A small network was shown many inputs. Here are its activations along a few directions, one row for each input.
In each table, some parts of the input vary, and every possible input appears once, in random order.
A made-up example of a description, with smaller parts first: one of 5 places around a ring, together with either a single point or one of 11 places along a line or (one of 2 separate values, together with one of 6 places along a line).
Shared parts are said once, and a part with two or three values counts as separate values.

Other details of the inputs shift rows strongly along two fixed directions, in all tables alike. That doesn't count.

Rows:
R1: [-34  19  15  45  21 -44 -14  65 -15 -43  24]
R2: [-22 -52 -20  51  52 -42   7  -1   2  48   0]
R3: [ 31  45  21 -64 -35  32 -22  -5 -25 -53   1]
R4: [ 16 -18  11  10 -20  30 -10 -44  -9  17   6]
R5: [  6 -50 -12  -1 -15  31   7 -61   3  36  -3]
R6: [ 19 -55   4   3  -5  19   7 -77   1  55   0]
R7: [  3  37  15  -9   0  -4 -32  52   4 -47  -2]
R8: [ 15   1 -20 -31  -3  27   8 -21   3 -17 -13]
R9: [-22   7  17   6  51 -16  55  36  79  65  94]
R10: [-19   8 -22  16  29 -44 -13  46  18   3 -17]
R11: [  7 -55 -31  68  33  -4  65 -53  26  75 -34]
R12: [ 19  21  23 -46 -12   5 -35  26  -3 -36  -1]
R13: [ 16  41  17 -41 -59  45 -19 -15 -35  -9 -25]
R14: [-14  -7  -9  15 -14  -6 -12 -23 -10  27  -4]
R15: [-23  23 -11  13 -22 -10  27  15  -1 -19 -18]
R16: [ 23 -45  19 -33  -8  49 -21 -30 -21   2   9]
R17: [-14  32 -25  37  26 -38  22  34  12 -32  -3]
R18: [-24  35 -38  22  20 -48  11  35   5 -17 -12]
R19: [ 36 -61  29 -26   6  37 -17 -49 -21  29  11]
R20: [-37  50   1  32 -14 -57  28  45  -7 -32  -8]
R21: [ 20  23  18 -66 -30  39 -44  24  -5 -51  -5]
Description of these inputs: either a single point or (one of 4 separate values, together with one of 5 places around a ring).
- Change only the choice among 4 separate values in R4. List by row number the other rows that result. => R5, R6, R14

Rows:
R22: [-3 13  2 -7 -8  1 -1  7 -1 -9  6]
R23: [  6   8  -4  -8 -24   9 -18 -10 -27 -25 -31]
R24: [  0  12  10 -11 -11   5 -10   8  -6 -12   9]
R25: [  7  12  12 -20 -13  17 -14   3  -7 -11   2]
R26: [ -4  10   3  -1   0  -7  -3  14   1 -13   4]
R27: [-3  9  8 -4 -6 -1 -9  8 -4 -8  9]
R28: [ -4 -23 -14  22  22 -11  20  -9  16  30  -3]
R29: [-6 12  5  1 -4 -7 -2 13  0 -9  7]
R30: [-2  8  0 -3 -5  2  2  3  3 -2  4]
R31: [  8   9  12 -18 -11  16 -17   3  -8 -13   6]
R32: [  7  18  10 -22 -18  16  -8   0  -6 -10   5]
R33: [  3  10   9 -13  -7   4 -12  10  -6 -14   5]
R34: [ -2  15   4  -5  -8   3   2   7  -1 -10   5]
R35: [-2  4  6  0 -2  1 -1  4 -3 -3  7]
R36: [-12  16  -6   8   6 -21   4  23   5 -11   3]
R37: [-18 -16 -19  35  28 -32  24   8  20  20   1]
R38: [ -8  10 -12  13 -15 -11  -4   0 -20 -21 -29]
R39: [  8  11  12 -20 -13  18 -14   3  -7 -14   4]
R40: [ -1 -21  -6  12  20 -10   4  -6   8  18   1]
R41: [-14   4  -2  14  11 -20   0  20   3  -7   7]
R42: [-18 -23 -18  37  32 -34  24   2  18  26   3]
R43: [-15 -16 -23  35  30 -32  29   3  21  27  -3]
R44: [ 41 -57   0 -22   3  54   8 -73   8  61 -10]
R45: [-3 10  7 -5 -7  1 -3  8 -1 -9  7]
R46: [ -2 -22 -11  20  22 -13  12  -5  12  20  -1]
R47: [  7  13  13 -21 -15  17 -13   4  -8 -10   3]
R48: [ -9 -16 -15  23  24 -18  18  -2  16  20  -2]
R49: [  7  12  13 -20 -16  14 -11   1  -8 -10   7]
R50: [-14   4  -2  13   9 -21   2  20   2  -5   7]
R51: [  0  16  10 -11 -13   7  -8   8  -3 -10   5]
R52: [ 50 -50   8 -40  -8  70  -3 -75   0  49 -10]
R53: [-15 -23 -20  36  34 -33  25   3  20  22  -2]
R54: [  7  16  14 -19 -17  18  -9   1  -8 -11   4]
R55: [  7   9  12 -20 -12  17 -13   2  -7 -15   5]
R56: [ 10  13   8 -21 -13  16 -11   1  -6 -14   3]
R57: [-10 -14 -14  24  20 -18  21  -3  18  22  -1]
R58: [-14   7  -3  13   7 -19   7  19   5  -7   6]
R59: [ -2 -28 -14  19  25 -13  16  -9  17  26  -3]
R60: [-4  8  8 -6 -5 -2 -9  7 -5 -8  9]
R61: [-1  6  0 -5 -2  1  0  5  1 -3  3]
R62: [-15   7  -1  15   7 -20   3  18   4  -5   9]
R63: [-2  2  4 -4 -1  0 -1  5  0 -4  4]
R64: [  5  13  -2  -5 -29  11 -11 -14 -28 -24 -29]
R65: [-5 17  0 -1 -4 -5  2 13  1 -9  4]
R66: [-8 15  2 -2 -4 -6  1 12  1 -9  6]
R67: [ -2   8 -10   6 -16  -6 -10  -4 -22 -23 -31]
R68: [  7  14  14 -19 -17  18  -8   1  -7 -13   6]
R69: [ -3 -19  -6  14  16  -8   8  -7   8  19   3]
R70: [  8  12  13 -19 -16  16 -12   3  -9 -12   6]
R71: [  0 -18  -7  13  17  -7   9  -7  10  18  -1]
R72: [  7   8  14 -18 -13  16 -14   3 -10 -12   8]
R73: [  0  10  11 -11  -7   4 -14   9  -8 -12   8]
R74: [ -7 -17 -15  21  25 -20  17  -1  16  20  -3]
R75: [  6  11  15 -17 -14  15 -13   0 -11 -11   8]
R76: [  2  14  11  -9 -11   7  -7   7  -7 -13   8]
R77: [ -8 -16 -17  23  23 -17  19  -2  16  19  -2]
R78: [ 30 -57  -6  -5  15  34  10 -57  10  56  -7]
R79: [ -1   5   7  -7  -1  -1 -11  11  -5 -11   6]
R80: [ -6  10   4   1  -2  -6  -4  15  -1 -10   7]
R81: [ -3 -18 -16  21  19 -11  23 -13  18  31  -3]
R82: [ -3 -23 -10  19  24 -15   9  -6  11  20   0]
R83: [-17 -21 -19  39  30 -32  24   3  21  27   1]
R84: [-16   8  -3  12   6 -21   7  17   5  -6   7]
R85: [-17  11 -18  25  -5 -26  -2  10 -16 -24 -29]
R86: [  8   9  12 -22 -12  15 -15   3  -8 -15   5]
R87: [ 0  3  4 -3 -1 -1 -2  6 -1 -2  4]
R88: [ -7 -13 -17  23  23 -18  20  -2  16  21  -3]
R89: [-16  15   0  13   3 -20   8  21   3 -12   7]
R90: [ 1  0  4 -2  2 -1 -6  5 -2 -6  5]
R91: [-14   4  -2  14  12 -21  -2  19   2  -6   7]
R92: [  9  12   8 -22 -13  15 -12   2  -6 -14   3]
R93: [-13  14  -3  10   7 -21   4  22   5 -13   3]
R94: [ 44 -51  -2 -21   2  57  14 -76   8  60 -11]
R95: [  7 -17  -4   3  11   3   6 -12   8  18  -4]
R96: [ -2  14  -6   2 -25   0 -11  -6 -23 -24 -28]
R97: [  8  15   9 -21 -17  18  -9   2  -6 -13   5]
R98: [  7  15  11 -21 -16  18 -10   2  -6 -13   5]
R99: [  5 -19  -5   3  12   2   6 -11   9  20  -4]
R100: [  1  12   9 -13 -10   7  -9  10  -4 -13   5]
R101: [-16  14  -2  12   2 -20   4  23   6 -10   7]
R102: [  9   7  12 -20 -11  15 -17   4  -8 -13   5]
R103: [ 2  3  4 -3  1 -1 -4  5 -1 -5  3]
R104: [  5  11  -2  -8 -27  10 -16 -10 -28 -24 -29]
R105: [ 50 -47   9 -37  -9  71   2 -78   1  50  -9]
R106: [-17  14  -2  11   3 -21   4  22   5 -10   7]
R107: [  4  11  -3  -7 -29   9 -14 -13 -27 -23 -28]
R108: [ 0  6  5 -1 -3  0  2  3 -1 -3  5]
R109: [-10  12  -7  11   8 -21   8  17   7  -6   2]
- The inputs of R105 and R66 match in every part but one. If R89 is changed in the same way as R105 into R66, which row does it become? => R84
- The inputs of R75 and R27 match in every part but one. If R68 is changed in the same way as R75 into R27, which row does it become? => R101
- What is each input in this table made of? => one of 8 places along a line, together with either a single point or one of 10 places along a line
- Start at R94 and move only the place on the line of 8, one step at a time. The first step leads to R81. Which rows follow, in order? => R32, R65, R43, R88, R109, R36
- Which other rows agree with R71 in the place on the line of 8? List them by row number. => R25, R31, R39, R41, R48, R55, R77, R85, R88, R91
- Which other rows agree with R33 in the place on the line of 8? List them by row number. => R23, R36, R40, R59, R74, R79, R86, R92, R99, R102

Rows:
R110: [ -7 -51 -14  29  36 -15   8 -11  18  46   1]
R111: [ 19 -13  11 -12  12  13  -7  -5  -5  -4   8]
R112: [ 17 -14   1 -21  14  21  -5  -2  16  10   8]
R113: [ 11 -12   8  17  25  -5   4   0   5   7   6]
R114: [  2  41  -5 -18 -26   8   4   8  -6 -29  -6]
R115: [ 19 -17   7 -17  14   9 -12  -7  -3  -7   8]
R116: [-44  32   7  36  10 -67 -18  70 -19 -52  18]
R117: [ 20 -49 -17   2  18  22  30 -51  17  31 -14]
R118: [ -5 -20   4   3  11 -16 -24   2 -15 -12   8]
R119: [ 18   5   1 -33 -41  35 -19 -38 -25  -7 -17]
R120: [ 46  -6  29 -47 -14  67 -25 -24   1   9   6]
R121: [  5  36   4 -30 -16   7  -8  22   3 -18  -1]
R122: [ -3   7  15 -24 -12   4 -38  22 -10 -24  13]
R123: [-18  23  16   3  -7 -28 -33  42 -28 -48  16]
R124: [  6  33  19  -3 -23  16   5  12  -8 -33  -1]
R125: [-33  -6 -36  56  16 -49  32   0   7  19 -19]
R126: [ -7   4 -18  16  22 -20  25  13  22  23 -10]
R127: [  1  31  11 -20 -24   8  -3  18 -11 -49   3]
R128: [  1 -24 -21  37   3  -1  24 -44   3  45 -26]
R129: [ 1 -2 -6  6  2  2 22 -3  5 -9 -5]
R130: [  3   3 -11  -1  11  -6  16   3  18  19  -9]
R131: [-25 -31 -33  56  40 -48  33  -2  23  57 -19]
R132: [ 29 -27   4 -37 -18  38 -19 -46  -7  32 -16]
R133: [ 17 -64  -3   7  24   5 -10 -42  -6  34  -2]
R134: [-28  44 -10  11 -26 -27  -5  26 -18 -36  -9]
R135: [ 21  10  33 -66 -37  49 -61   0 -24 -33  14]
R136: [ 10  42  15 -54 -63  39 -41 -12 -39 -49  -9]
R137: [-29  29 -29  37  11 -46  36  28  15 -10  -9]
R138: [-45  11  15  30  11 -34  45  22  38  44  79]
R139: [  6  11  12  -3 -19   9 -14  -5  -7  14 -12]
R140: [ 25  29  55 -71 -37  74  14 -21  21  28  83]
R141: [-15  30  14 -14 -35  -1 -23  20 -29 -59   0]
R142: [ -2 -16 -37  17  18 -13  34 -26  22  24 -17]
R143: [ -1  19   6 -20 -23   4 -21   8 -12  -6  -7]
R144: [ -6 -25 -19  36  26 -15  44 -11  19  19  -9]
R145: [-34  47  13  34 -22 -34  -3  47 -20 -52   0]
R146: [ -4   7 -22  35  10 -14  37 -10  19  21 -16]
R147: [ 24  28   4 -46 -39  39 -10 -19 -13 -24  -9]
R148: [ 34 -27  -2 -23 -28  59  -2 -73 -19  38 -27]
R149: [-11 -34  -7  43  33 -22   6   1  18  39   1]
R150: [-13 -27  -2  37  29 -31  -2   6  -9  12   4]
R151: [-25  11   5  17  10 -26 -16  43  -2 -13  12]
R152: [-1 -4 -4 -8 21 -7 -4 20 19 -4 11]
R153: [  8 -39  -4  18   0  18  17 -41  -9  27 -17]
R154: [ 13 -38 -11   3   7  11   7 -40   7  55 -20]
R155: [-12 -20  -6  13  18 -15  -9  12   8  13   7]
R156: [ 23 -24  12 -25 -29  42 -13 -44 -22  -3 -11]
R157: [ 24 -33 -18 -13  17  15  16 -36  25  47 -15]
R158: [ 15  -5   8 -18  12  23  -6   5  10   7   8]
R159: [-19  28  -1  21   1 -20  23  32   0 -30   0]
R160: [ 33   1  -2 -30 -23  52  10 -46  -5  17 -17]
R161: [ -6 -33 -23  12  18 -16   7 -23  15  41 -16]
R162: [-13  16 -15  33  22 -35  26  25  28  18  -8]
R163: [ 30   1  23 -51 -10  36 -34  -9 -17 -30  12]
R164: [-19  32  24  20  -7 -32 -31  47 -27 -44  15]
R165: [-16  17   9  11 -21  -8  -3  15 -21 -33  -4]
R166: [-33  37  -3  18  22 -46   0  74  16 -37  19]
R167: [ 23 -39 -22 -13  21  16  18 -42  28  50 -16]
R168: [  0  -6   5   0 -20  12  -2 -14 -18 -14  -8]
R169: [-10  30  11  -3   8 -23 -15  46  -9 -46  17]
R170: [ -4 -10  -3  22  35 -22  10  15   5   2   8]
R171: [-12  22   1 -15  11 -13 -15  44  13 -33  17]
- What is each input in this table made of? => one of 2 separate values, together with either a single point or (one of 5 places around a ring, together with one of 6 places along a line)
- The inputs of R155 and R112 match in every part but the choice among 2 separate values. If R149 is changed in the same way as R155 into R112, which row does it become? => R120
- The inputs of R161 and R167 match in every part but the choice among 2 separate values. If R134 is changed in the same way as R161 into R167, which row does it become? => R114
- Change only the choice among 2 separate values in R147. List by row number the other rows that result. => R119
- Change only the place on the line of 6 in R123. List by row number the other rows that result. => R116, R118, R133, R150, R164

Rows:
R172: [ 32   0  12 -58 -35  53 -16 -36 -11   7   0]
R173: [ 28   2  16 -35 -20  29 -34 -11 -26 -18 -12]
R174: [-13  -5 -35  25  20 -31  24  -1  17   9 -20]
R175: [ 35 -69 -14  -9  27  32  12 -55  15  45 -15]
R176: [-18  -2 -15  23   4 -26  26  -2  14  16   7]
R177: [ 19 -35   0  -4  10  21   8 -28   4  13  -1]
R178: [ -8  20   2 -11 -17  -4   1   3   2 -10   8]
R179: [-17 -24 -41  45  32 -38  46 -16  19  31 -21]
R180: [-13  27  -4  -4   6 -22 -16  46   0 -47   3]
R181: [-34  29   8  11   9 -39  -5  56   7 -39  28]
R182: [-15  22  -4  29  12 -21  25  22  10  -5   5]
R183: [-16  49  27 -21 -43   4 -35  34 -24 -49   9]
R184: [ 32 -66   3  -1  15  36   5 -71  -1  64   2]
R185: [ 16  47  21 -45 -55  42 -19 -10 -34 -46  -2]
R186: [-20 -13 -15  26  12 -24   2   7  11  17  -6]
R187: [ 33 -58 -10  -6   1  44   5 -69  -3  49 -37]
R188: [ 13  -6  23 -29 -13  34 -12 -13  -8  -7  25]
R189: [ -6 -15 -18  41  32 -19  40  -4  24  31  -4]
R190: [-31 -28 -22  61  24 -40  31  -4  15  35  -2]
R191: [-21 -18  -9  42  29 -42  12   9   7  21  11]
R192: [ 19  32  35 -63 -60  53 -51   1 -35 -37   2]
R193: [ 33   1  31 -37 -24  60  -3 -33  -2  21  19]
R194: [-11 -40 -17  30  21 -12  17 -23  14  45 -13]
R195: [-15   5  -3  22  21 -24  25  22  23  20  17]
R196: [-17  49  15  -4 -16 -28 -30  53 -26 -62  -1]
R197: [ 35 -61   5 -13  12  40  -3 -67  -2  60  -2]
R198: [ -9 -18 -15  29   7 -14  10 -11   2  11 -26]
R199: [-25  63   6 -18 -29 -24 -18  53  -7 -54  15]
R200: [ -2  -5 -10   7  -5  -2  -4  -2  -9  -3 -26]
R201: [-15  49   2   1   0 -23  -1  54   4 -37   2]
R202: [-18 -21  -7  27  28 -26  19  11  18  13  21]
R203: [ 34 -32  21 -32  -8  46 -25 -49 -11  28   4]
R204: [ -9  12   1  17 -17  -1   0   1 -19 -16 -14]
R205: [  4 -11  -1  -5  11   1  -1   3   3 -11  -2]
R206: [-11 -36 -18  22  42 -25  15   5  29  27  13]
R207: [-26  37 -15   3  -2 -36   1  39   7 -22   6]
R208: [-16  32   1  10   0 -36 -23  48 -13 -45  -4]
R209: [ -7  32  25 -35 -15   8 -26  36 -11 -45  25]
R210: [-14   1 -24  29   8 -24  31  -7   5   4 -11]
R211: [ -4 -12 -11  12  -1  -3  25 -24  10  26   6]
R212: [ 25 -45   7  -5 -14  50   2 -68  -7  49  -6]
R213: [ 11  44  11 -46 -41  26 -21   3 -25 -45 -11]
R214: [-17  38  13  14 -12 -26 -15  37 -26 -48   5]
R215: [-10 -21 -16  39  29 -35  13   2   1  13 -12]
R216: [-11   6 -11  27  24 -24  23  16  22   7  -4]
R217: [ 29  -3 -11 -37 -16  37  -8 -37  -5   4 -23]
R218: [ 17  -9  -8 -16 -11  23   7 -39  -1   8 -19]
R219: [ 21  30  47 -62 -46  58 -38  -2 -29 -44  32]
R220: [-13  20  14  -5  -2 -17 -23  28 -13 -21  12]
R221: [ -5   7  10 -20   2   0 -14  26   1 -21  21]
R222: [ -1 -15   0   3  15 -11 -11   1  -2  14   5]
R223: [-24  -1 -24  38  14 -39   7  21   5  -4 -24]
R224: [-16 -22 -18  35  36 -35  21  12  21   2  -2]
R225: [-15  -2 -15  19  25 -31   3  29  14 -18   0]
R226: [-35  35  11  28   1 -44  -8  46 -13 -32  24]
R227: [ 34 -20  12 -34  -1  45   1 -29  14  40   7]
R228: [-22 -10  -9  29   6 -22  10   4   2  15  -3]
R229: [-14   3  -4  31  11 -37   1  21  -8 -13  -4]
R230: [ -8 -12  -8  28  19 -29   2   5  -1   0 -11]
R231: [-15  -4 -28  33  13 -31  33  -6  10  10 -14]
R232: [-14  30  18  -6 -35   1 -20  21 -20 -29   8]
R233: [ 11 -25 -15  10  22  -8  -7 -12   0  15 -19]
R234: [-18  58  -3   1   2 -28  -7  62   6 -44   1]
R235: [-26  41  -1   0 -16 -27   5  33  -3 -28  13]
R236: [ -9  24   5  -2   7 -13   1  36  19  -2  17]
R237: [-13   1  -9  27  -5 -16   6   5  -8  -6 -18]
R238: [  5 -11   2   0  16   4  17  -3  23  34   9]
R239: [-1 21 16 -9 -3  3  1 18 13  0 19]
R240: [ 27  47  49 -63 -53  61 -30   4 -20 -29  27]
R241: [ 32 -53  -1   4   9  29   4 -59  -8  41 -16]
R242: [  1 -33 -15  30   6   1  18 -32  -2  27 -24]
R243: [ 27  -8   0 -30 -23  43 -25 -29 -18   0 -30]
R244: [-11 -21 -41  31  29 -32  36 -13  19  26 -24]
R245: [-12  62   9 -10 -12 -16 -15  60   1 -51   5]
R246: [  0 -33 -11  27  26  -6  24 -17  10  16   1]
R247: [ 41   4  20 -49 -21  60 -13 -27  -6   3  -8]
R248: [ -3  -1   5  -2   7 -12 -22  12  -3  -2   9]
R249: [-14   0 -11  24  -1 -16   6   6  -8  -5 -21]
R250: [  3  -5   1  -8   9  -4 -22   4  -4   5   5]
R251: [-19  34   7 -15   2 -20 -22  55   1 -44  24]
R252: [ 4  3 -4  8 12  0 18  2 11 10 -4]
R253: [-23 -25 -29  40  29 -35  15   3  19  33 -12]
R254: [ 36 -14  22 -41 -22  57 -16 -34 -17 -11   4]
R255: [ 23  19  17 -43 -13  35 -18   5   6   3  12]
R256: [ 5  3 -1 11  8  1 18  0 12 10 -1]
R257: [ 39 -35  11 -35  -5  53  -7 -44  -7  11  -4]
R258: [-13  -2  -4  29  21 -23  29  14  27  28  18]
R259: [ 32 -15  28 -53 -19  58 -22 -29 -11   1  19]
R260: [ 14  28  23 -41 -48  41 -12 -20 -21 -17  14]
R261: [ 24 -42 -10 -19   0  33  16 -60  12  52  -8]
- The inputs of R250 and R226 match in every part but one. If R233 is changed in the same way as R250 into R226, which row does it become? => R214
- The inputs of R174 and R231 match in every part but one. If R236 is changed in the same way as R174 into R231, which row does it become? => R258
- The inputs of R229 and R215 match in every part but one. If R232 is changed in the same way as R229 into R215, which row does it become? => R228
- What is each input in this table made of? => one of 2 separate values, together with one of 5 places around a ring, together with one of 9 places along a line
- Change only the place on the line of 9 in R247. List by row number the other rows that result. => R182, R189, R201, R216, R234, R245, R252, R256
